These are the activations of a small network on made-up records, seen along a few directions, one row for each record.
Each row is followed by the record's values for the fields GEF, PARA, NOMOT, KUGO, SUDEB, LAFAT.
Not every record has every field; a missing one is written none.
Other fields move the rows too, some of them a lot.
Random noise pushes rows far along 17 fixed directions. That doesn't count. These rows show it; they differ only by the noise:
[ 184 -183 -295  285   39  -13  129 -191  -26   60 -251  102  200 -261
   99  141   53 -157 -107   39 -432  213  -72  190  490 -126  215 -116
  396   88 -156  264   44  -85  -62  160]
[-143   18 -415  -15 -232  -50    2 -245   32 -104  -68  186 -184   61
 -183  -31  394 -428   95  198 -146    3   35 -308  405 -288   -4 -100
 -209  434 -395  227  512 -447 -122  -98]
[  87  -62  -46   37   63  204  238 -166  -36  -81 -127 -278  267 -114
 -230 -200  210 -150 -135 -300  317  158 -189 -260   78  216 -152 -196
 -560 -303  -74   26  416   -9  115 -252]
[-315   75 -118  260  -92  289 -210 -306 -152  -42  201   27  -16  290
  400  316  178 -125 -339  380 -253  -17   13  238  388  -30  334  -24
   85  304  -34  513  188 -145  -68  -27]
[-128  256  -11   24 -199 -375  -27   99 -417 -206 -321  278  207  459
  121  -38    2 -325  -70  331 -208  -83 -155  224  279  341   18 -353
 -519 -239 -306   57 -465   36 -379 -182]
[  91  100 -323  160 -251 -234  -73 -332 -253  119  659  359  313  124
 -100   70 -291  127 -174 -136  -10  -18  -49  519  345  424  360 -312
   93 -113  174   67 -559  423 -280  251]
[ 339 -468 -112 -418  437 -496  132  -26  -89  207 -262 -338  306 -269
  -43  142 -283  -56 -137 -309 -340 -234   70  403  204  -37 -211 -237
  216 -115   16  145 -395 -239  175 -195]
[-240  -22 -262  -74  -97   24 -213  -28 -293 -144  197   -4  174  267
  211  245  180   86    4 -397  211 -110 -103  185 -155   53 -198 -416
 -246 -105  -74  -36  -70    9  299 -483]
[-158   39  -37  108    1  442  162   53   54 -230   52  -77 -250 -182
  294  -96  272  191 -135   98    7  129   10 -374 -272 -161 -106  267
 -105 -448  235  226  390   13  118    5]
[ -76    5 -422  128  229  -66  -36   41  190 -190  176  250 -144 -511
 -184   38 -117   52  122 -520 -126   95  -29  -24 -197 -156   78 -264
  117   85   26 -281  193 -106  112  232]
[-292   72   -1 -331 -536 -121  196 -209   75  -46   -7  116  153  -36
  173  -36  154   66  -86 -110   95  134   46  196   77  -66 -301   -4
   31 -307   -2  458 -302  392  -86 -281]
[  55 -168  273 -241 -158  204  164 -179  145    5  213 -313  -99 -599
 -241  -31  222 -191   24 -233 -172  -98  -23  238  180  -47  -93 -128
  145  139  301   81 -148 -206  147   89]
[-164  143   67 -639 -320    6  129   80  231   20   54  587  -71 -139
 -244   20  -50  152  273  265  -98 -373  106   57   42  -75 -130    7
 -105  208  -79  -61   28  438 -166  -13]
[-183   33  272 -101  192  258  219  -18  152 -542   95   39  230 -722
 -180  -80 -236   84 -281 -587  -22   17 -143  302  218  164  263 -329
  -18 -739  346 -250 -515  -53  241  437]
[ 122 -143  -61 -142   36  291  180 -177  -15 -186  -78  308  -48 -397
  -75 -370  255   -4  109  -78  120 -225   68 -392  283  -43 -174  151
 -251    5  159  -47  719  228 -178  228]
[ 319 -134 -398  225  -59 -215  344  -26  371  696 -495  -63   30 -234
 -207  350 -349 -433  261  -27 -629  347 -199  184 -136   -2  -17  -95
   84  295 -440  280  279   91 -114 -351]
[  47  120  -28   44  222  338    7   25   87  133  119  -99 -371 -195
  -71  228 -497 -287  209 -200 -576 -212 -133   12 -268  322  202 -206
 -547  -64  130  -83  295  -65 -230   -3]
[-342 -174  266 -390 -506 -124  -22 -179   40 -201 -112   -3  215  126
   -1   17  129  -53   95 -365  533  -56  -57  180   91 -154 -304  -28
    0 -356 -146  -18 -552   67  507 -289]
[-314   27  197  198 -196  132  419  -49  573 -128 -670  -59 -279 -492
  -36 -206    1 -518   47 -125  -40  422 -135 -304 -181 -217 -168  357
 -224 -332 -156  236  393 -102   77   -7]

[ 381    6   49  159   41 -121 -136  113 -458  207 -228 -231  212  160
  227  -33  344   -8  161  128 -238  107 -102  192   30  183 -192 -286
  166  393  -82  -39  -65  175 -294 -198] : {GEF: sen, PARA: bomi, NOMOT: tafes, KUGO: dufaf, SUDEB: giba, LAFAT: zelop}
[ 200 -111  -70  104  142 -168   34 -102  -44  218  332 -364   45 -122
  -73 -149  154   70 -201  -97  162   91   52  127 -173   88 -192   54
  191  244  289   96  107  -22    8  -31] : {GEF: sen, PARA: bomi, NOMOT: tolo, KUGO: none, SUDEB: boke, LAFAT: zelop}
[  41  -56  177   67  272  282  183  190  154  203  103 -358   47 -218
   43   13  330  281 -313  322  107  155    7   16 -334  -72  -82  237
  246  175  234  139  278   91  325 -122] : {GEF: kavaz, PARA: bomi, NOMOT: tafes, KUGO: dufaf, SUDEB: giba, LAFAT: zus}
[  -2   94  -36  262  257  118 -253  205 -201   97  209   19   38   37
  118  160  219  169  -76   84  -63  -70  -29  253 -237  131   31 -249
    7  634  103 -116  305  123    7 -114] : {GEF: femaz, PARA: tave, NOMOT: gafop, KUGO: none, SUDEB: giba, LAFAT: lum}
[ -18  -48   36 -219  397   -7  134    2   23 -328  120  185  194 -526
  -60 -280   78  313 -336 -220  153 -166  221   77  247  -86    0   44
  244 -170  421 -106   14  -15   -9  414] : {GEF: kavaz, PARA: bomi, NOMOT: tafes, KUGO: nodop, SUDEB: none, LAFAT: zelop}
[-196  206 -374 -471 -391 -208  -30 -363   64   19   77   52  173  214
 -152  174  256   20    7   23 -223  269  181  -65  511 -334   38 -386
  139  321 -543  436 -136  -72 -250 -339] : {GEF: duk, PARA: tave, NOMOT: mil, KUGO: none, SUDEB: giba, LAFAT: zus}
[ 233  126 -614 -133   59   32  457  148   53  -86  303  232  209 -244
 -535  -66  199  271 -195  128  -64  153    9 -280  177 -104  179 -267
  -51 -481  -96 -130   -1 -325  110   12] : {GEF: duk, PARA: bomi, NOMOT: ditib, KUGO: none, SUDEB: none, LAFAT: zelop}
[ 142 -174 -252  279   36  125  -51   95 -192 -218 -145  250 -151  196
  348   45  -77   -1  105   61 -156 -161    7 -260  137 -145  126  171
   70 -501   22  -56   66 -254   77  254] : {GEF: sen, PARA: tave, NOMOT: tolo, KUGO: none, SUDEB: none, LAFAT: zelop}
[-207 -127  238   87   55 -197   -9  219 -269 -353 -110   56   56   36
  185 -230  500 -240 -328  257  241 -327   23  212  132  -12 -257   68
 -128   60  217  -26 -123 -333  234  -45] : {GEF: kavaz, PARA: tave, NOMOT: tolo, KUGO: none, SUDEB: giba, LAFAT: zus}
[-308  -19  310  151 -534  285 -227 -258 -202  -23  -71 -151 -258  313
  489   92  272 -412   87  -32   39 -124  -26   94   53    6 -172  131
 -233   74  107  386   59   72  -75 -304] : {GEF: duk, PARA: bomi, NOMOT: gafop, KUGO: none, SUDEB: giba, LAFAT: zelop}
[  19   19  428  -84   62 -425  172  379  -85 -118 -412   25   58  -12
   64 -304  -29   14  -78  228  132  -31   24   95 -227  106 -264  225
  -10 -478  107 -159 -600  111  -34   49] : {GEF: kavaz, PARA: bomi, NOMOT: ditib, KUGO: none, SUDEB: giba, LAFAT: zelop}
[  48  185  457  116 -252   84  183  -23  191   74 -211 -310  -98 -183
 -158 -269   92 -176  174   10   49  452 -161 -171 -200  150  -92  146
  -62  -14  -34  -34  -81  199 -212   79] : {GEF: kavaz, PARA: febi, NOMOT: tafes, KUGO: dufaf, SUDEB: giba, LAFAT: zus}
[ 590 -453 -143  191  -60   33  340 -503  219  420  104 -323  160 -209
 -348 -197 -123  -80  -96  -54  168  207   63 -218  448   13  140  349
  293  -85   80  346  276  -19   13  257] : {GEF: sen, PARA: tave, NOMOT: mil, KUGO: none, SUDEB: none, LAFAT: lum}
[ 339    9  442  -98  -39  -40  -87  269 -465 -261 -463  207  -91  123
  177 -365    2 -106  441  307 -112 -281  -84 -218  112  299 -189   60
 -308 -176  -13 -429 -204  276 -458  293] : {GEF: kavaz, PARA: febi, NOMOT: tolo, KUGO: none, SUDEB: none, LAFAT: lum}
[ 245 -147 -164  283  287 -213   68 -111  103  -32 -296  -45 -256 -233
 -191 -324 -355 -304  144 -372  -56  123    9 -434  -54  -22   41  189
 -213 -262  -34 -115  271 -111 -154  290] : {GEF: sen, PARA: bomi, NOMOT: gafop, KUGO: none, SUDEB: boke, LAFAT: zus}
[-128  -50  406 -343   18 -131 -182  182   97 -222 -216  -75  113   73
  -31  -16  139  275  114   30  369  -23   37  -33  -83 -325 -165   43
  344  142 -196 -290 -300  -48  389   53] : {GEF: femaz, PARA: febi, NOMOT: gafop, KUGO: none, SUDEB: none, LAFAT: zelop}
[   7 -119 -179 -223   16 -128  -35  -80  -57 -553   55  208 -349 -315
 -202 -233  193 -188  138   11 -303 -168  156 -372  564 -478  146  -53
  114 -141  -64 -125 -199 -671  -15  514] : {GEF: femaz, PARA: tave, NOMOT: gafop, KUGO: none, SUDEB: boke, LAFAT: zus}
[ 129 -139   81   94 -243  317  -78 -333  411  418  -32 -154 -291  171
 -375  329 -532 -381  481 -186  -46   63 -140 -233   12  -61  414  180
  -67  117 -355 -153  193 -156  221   71] : {GEF: duk, PARA: bomi, NOMOT: gafop, KUGO: none, SUDEB: none, LAFAT: zelop}
[ -55   56 -125  489 -229  -64  -66  111  -95 -139   31  582  266  272
   38    2  -66  159   52   16  471  123 -202  124  -53  152  215  -11
   61 -245 -101 -352 -226  386  226  194] : {GEF: sen, PARA: tave, NOMOT: gafop, KUGO: none, SUDEB: none, LAFAT: lum}
[  22   89  357 -283  114 -135  -11   12    8 -238 -513 -189   81  155
  -76 -138 -105  -59  -57  157  -68   61   92 -280  301 -116  102   18
 -114 -345 -306    9 -349 -213  -69  123] : {GEF: kavaz, PARA: bomi, NOMOT: gafop, KUGO: none, SUDEB: none, LAFAT: zelop}
[-142   80  -54  462 -163 -357  -62  288  -83  -90 -182  281 -521   71
  -12 -281   92 -592  306  175   -3  -84 -108 -107 -380   30 -166  216
 -315  105   16 -412  -13 -411  -48  127] : {GEF: sen, PARA: dazub, NOMOT: tafes, KUGO: dufaf, SUDEB: giba, LAFAT: zelop}
[-160  272  140  245  -82  402   48  -11  123   33  -98 -237  -63   54
  159  290 -301 -131    8 -191 -264  309 -228   46 -245  298  210 -208
 -363 -420  -62  166   19  114 -142 -210] : {GEF: duk, PARA: tave, NOMOT: ditib, KUGO: none, SUDEB: none, LAFAT: zelop}
[-693  394   -7 -426 -185 -365   12  182  216 -258  129   59  475  123
  -31  247  265  453 -490  184  241  390    2  550 -125 -187  -72 -403
  380   93 -291  261 -733  161  278 -414] : {GEF: sen, PARA: bomi, NOMOT: tafes, KUGO: dufaf, SUDEB: giba, LAFAT: zus}
[ 601  -93 -280  -45  268  200   14  365   55  203  254   44 -364 -297
 -392   -4    7  431  515   91 -233  -89    9 -497 -486 -171   -2   44
  210  181   82 -506  376   50   49  249] : {GEF: sen, PARA: bomi, NOMOT: gafop, KUGO: none, SUDEB: boke, LAFAT: zelop}
[  66 -108  190 -154 -243  243 -156 -408 -237  358  405 -512   50  381
   69  116  266 -102  -91   40  203 -178   60  137  132  137  -80   14
 -142  328  141  285  105  -60   64 -390] : {GEF: duk, PARA: bomi, NOMOT: gafop, KUGO: none, SUDEB: none, LAFAT: zelop}
[ 102 -164 -189 -333  659 -128   90  465  -12 -126 -384  186   23 -346
  348  175 -186  372 -154  136 -560 -313  199   98  -96 -296 -111   -6
  337 -146  120   77   70  -57  -14   82] : {GEF: femaz, PARA: bomi, NOMOT: gafop, KUGO: none, SUDEB: none, LAFAT: zelop}
[  80 -311 -366  329  205 -113  -23 -165  501  410   52  147  -77   65
 -385  226 -706 -102   76 -289  332   34    7 -196 -201 -143  324  383
  109  -44 -179 -250  308  -84  520  148] : {GEF: duk, PARA: dazub, NOMOT: vipe, KUGO: none, SUDEB: boke, LAFAT: zelop}
[ 164 -144 -217  162  419  177  -81 -220 -106  126    1 -602   75   37
  265  242  -33   -1 -266 -131 -288  217    3  -51  134  -36  126 -112
  156   41    5  410  329 -397  -40 -134] : {GEF: duk, PARA: febi, NOMOT: tafes, KUGO: dufaf, SUDEB: none, LAFAT: zelop}
[-357  158 -356  486  159  146  149 -103  250 -179  232  190  -45 -526
  166   58 -273 -132 -309 -540 -105  323 -164  223 -251  166  187 -116
  -81 -268  262  180  256   80  -73  169] : {GEF: kavaz, PARA: febi, NOMOT: gafop, KUGO: none, SUDEB: giba, LAFAT: zelop}
[ -10  231 -118 -641 -204  119  330  499  116 -222  125  303  -14 -313
 -278   57  440  432   86  476 -348 -104   47 -106   -9 -320 -111 -246
  224 -110  -53  -78 -267 -118   51  -60] : {GEF: duk, PARA: febi, NOMOT: tafes, KUGO: dufaf, SUDEB: giba, LAFAT: zelop}
[  24  -15  425 -333  198 -237 -443  146 -197 -188 -330  -61 -236  144
  205  -16 -226   57  348   14 -236 -250  117  -74  -90 -109  -72    7
   72  172 -139 -253 -374  139 -175  166] : {GEF: kavaz, PARA: bomi, NOMOT: gafop, KUGO: none, SUDEB: boke, LAFAT: zus}

Here are new rows. What are their fields?
[   7  -80   45  376  300   18 -265   80  -80  -87 -206  184  -54 -264
  196  -31    4  -69  142 -346  -46  -23  -17  130  -93  -43  -10  -67
  167  383   99 -317  262   98  -70  239] : {GEF: femaz, PARA: dazub, NOMOT: gafop, KUGO: none, SUDEB: giba, LAFAT: zelop}
[ 215 -125 -488  281  147 -112   85  -93   21   94  327  -96 -173 -141
  217  -95  137  377 -296  110 -210  234  288 -263  -14 -310   58  275
  546 -131  268  565  173  -62 -140  207] : {GEF: sen, PARA: tave, NOMOT: mil, KUGO: none, SUDEB: giba, LAFAT: zus}
[ -22  -17  433 -297 -304 -443   84 -382  293  332  -70 -500 -405   44
 -422 -338  -51 -768  103  237  -77  -40  153 -137  190   29 -163  288
 -335  528 -114  415   18 -303 -452  -24] : {GEF: femaz, PARA: tave, NOMOT: mil, KUGO: none, SUDEB: giba, LAFAT: zus}
[-106  -98  -66 -245 -335  490 -116 -276 -146 -313  391  261 -135  270
  109 -121  220  225  149  -82  479 -349  116 -482  317 -131   17  273
 -190 -415  168  -60  239  -46  159  154] : {GEF: kavaz, PARA: dazub, NOMOT: tafes, KUGO: dufaf, SUDEB: none, LAFAT: zelop}
[ -19  -61 -159 -285  126  229  -53  -21 -260 -276 -134  120  122  112
  333    6  360  292  -57  128  -20 -159   65 -269  229 -160 -159  -53
 -104  -65  -95  137  377   83  -74 -153] : {GEF: kavaz, PARA: dazub, NOMOT: gafop, KUGO: none, SUDEB: boke, LAFAT: zelop}
[ 146  -25  -98  -91   46  668   96  147  -32   46   84 -278  308 -102
 -214  281  608  255   -3   90   -3  126 -195 -164   59  -96   33 -414
  -13  266 -179 -100  435 -128  406 -417] : {GEF: duk, PARA: dazub, NOMOT: tafes, KUGO: dufaf, SUDEB: giba, LAFAT: zus}
[-409   82  160   88 -206 -246 -386 -749  212  -31   85  -78 -217  260
 -134  -43 -389 -761   42 -340   75   15  108   77  566   67  346   62
 -176  540 -218  242   86 -349 -406  290] : {GEF: kavaz, PARA: tave, NOMOT: tafes, KUGO: dufaf, SUDEB: giba, LAFAT: zelop}
[ 395 -203  -34 -151  220  -98  237  440 -367  143 -407  -16  536  195
  156   12  328  363 -155  564   20 -134 -155  112   -7  156 -320  -88
    3 -153  -97    4  -64  332  155 -410] : {GEF: sen, PARA: dazub, NOMOT: tafes, KUGO: dufaf, SUDEB: boke, LAFAT: zus}
[  37 -163  108 -286 -225 -132  225    4  318  390  313  -67   10   54
 -474   24 -246   11   80 -102  525 -169  -15  108 -317   93 -136  276
  -91 -205  123 -191 -255   32  480 -172] : {GEF: kavaz, PARA: bomi, NOMOT: tafes, KUGO: dufaf, SUDEB: none, LAFAT: zelop}
[ 202 -310  -94  -61  139   27  -97  -72 -324 -355 -601   73  102 -101
   -1 -135  355 -356  360 -127  -95 -109  -95 -340  579 -282 -112 -150
   -4  158 -414 -377  218 -480  121   80] : {GEF: kavaz, PARA: febi, NOMOT: tafes, KUGO: dufaf, SUDEB: boke, LAFAT: zus}
[ 217   12   75  385  351  421  -63  -13 -155  110 -321 -684    0   63
  126  199  -32 -324   57 -168 -320  298 -238 -160 -105  183  173 -191
 -246  -74 -170  -76  309 -440   49 -194] : {GEF: kavaz, PARA: bomi, NOMOT: tafes, KUGO: dufaf, SUDEB: none, LAFAT: zelop}
[ 205   -8 -349 -148  127   39  355 -238  411  284  315 -212 -350 -582
 -304   19 -545 -320   43 -478 -583  -57   75  -27   -6  135   96  -40
 -213 -233  337  304  236 -313 -368  127] : {GEF: kavaz, PARA: dazub, NOMOT: tafes, KUGO: dufaf, SUDEB: none, LAFAT: zelop}
[-220  228 -163  392  -79   63 -279  183  118  -79   -1  378   94  179
 -101  510 -120   39   87  146 -207  219 -178  303   19 -144  532 -331
  327  381 -425 -277 -250  -98  279   64] : {GEF: duk, PARA: tave, NOMOT: gafop, KUGO: none, SUDEB: boke, LAFAT: lum}
[  90 -160  197  188  232 -243  -58 -138   75  325 -415   88  285  203
  -37  -44 -343 -227 -114   54  280 -104  -36  192  201  269   70  205
 -110  341 -115  -28  294  259  -73   11] : {GEF: duk, PARA: dazub, NOMOT: tafes, KUGO: dufaf, SUDEB: none, LAFAT: zelop}
[-417   91  321  235 -207 -377 -107 -121  192  121  215  367 -288  436
 -151 -225 -447 -363 -176  355  519 -294  172   74 -134  142  223  682
 -286  -55  181 -119 -251  -64   85  294] : {GEF: duk, PARA: tave, NOMOT: mil, KUGO: none, SUDEB: giba, LAFAT: zelop}
